These are the activations of a small network on made-up records, seen along a few directions, one row for each record.
Records have a field called J. Each example row is followed by its value.
Other fields move the rows too, some of them a lot.
Strong random noise was added to every row along 3 fixed directions; ignore it. To show where, here is one row again and again, with new noise each time:
[ 126 -224 -244   32    5  -17 -135 -353 -157  394   69   96  -60 -103
  268   77   41 -314  361 -159 -231 -205]
[  37   85  103  -73 -113  -98 -114 -156  -91    7  158 -120   38   59
  -65  -23  103  143   50  -66  128  -60]
[-126  177   61  162 -221 -100 -241  258   12  -95  391 -181  396  339
 -277  158  335 -412  -29  -87  227   -7]
[-109  -82 -134   37  176 -177  -77 -465 -247  223  128  -63 -217 -418
  214  -85 -141  139  369 -146 -202 -289]
[ -78  176  147   -4 -122 -142 -142  -26  -71 -101  257 -196  130   96
 -179   -9  145  103   -3  -61  201  -48]

[-348   72  -37  374   70  -81 -263  297  -77   49  299   24  225   87
   63   19   22 -546  -51 -137  -55  -99] : j4
[-252 -168 -474  161  314  128  352  265   17  277  -63  299  -62 -246
   15   44  -96 -541  329  -45 -158  -91] : j7
[-201  240  -16   42  130  -34  -95    4  -90 -122  100 -189   43  -12
  -71 -124  -87   29   57   57 -138  -21] : j2
[  29  -88  -53   -9 -114  -77  -94 -137   49  -28  117  -52  -79   38
  -12  -50   37  198   29   31   65  -41] : j1
[-119 -218  141  -43   94 -140   28 -410 -113 -107  -59  -70 -244 -304
   23 -204 -276  523   55   17 -157 -135] : j3
[ 121 -151 -280  249  245  104  250  214  103  488 -209  307  -25  -38
  105  209   30 -715  331   14 -255 -151] : j6
[-194  134  152   38 -110  -86 -230  238  126 -368  244 -145  136  167
 -223   75  155  -57 -169   43  126  107] : j8
[ 331  -59   51 -273 -107  128  -46 -195  -19  211 -221  112  -84   73
  134   17 -103  283  -60  -59  -89   92] : j5

Which value of J does each new row have?
[ 238  110  -38  102  -58  206  181  575  258  154 -148  227  281  416
 -320  193  111 -493 -159   76   17  166] : j6
[-349  140  147   89   44 -183  -95  -47 -133 -277  248 -185  -45 -170
  -50   61   77   64   42   29  -12  -16] : j8
[ 486 -213  127 -364 -235  141 -155 -276   38  139  -72   17 -167  291
   46  -85   54  292  -81   21  126  164] : j1
[ 141   -6  369 -270  -10  -51  170 -333   13 -176 -211  -69  -76  -55
 -130 -236 -145  642 -272  147  288   98] : j3
[ -33   95  141 -171   79 -100  142 -339  -49   13   26 -192 -299 -157
    6 -203  -81  604  -21   18  -10   41] : j1
[ 715  -18  238 -593 -317  401  115 -317  147  144 -545  121 -200  467
  111 -183  136  462 -181  305  153  277] : j2
[ 257 -108  -75 -148   56  182   -5 -336  -60   25  -45  -42   35  -62
  303  -80  -85   44  100   32 -190   40] : j2
[-291  145  -50  175  160 -112  -21  145  181  -57  275 -141    0 -116
 -219  -48  -23  -55  -40 -111   -2  -73] : j1
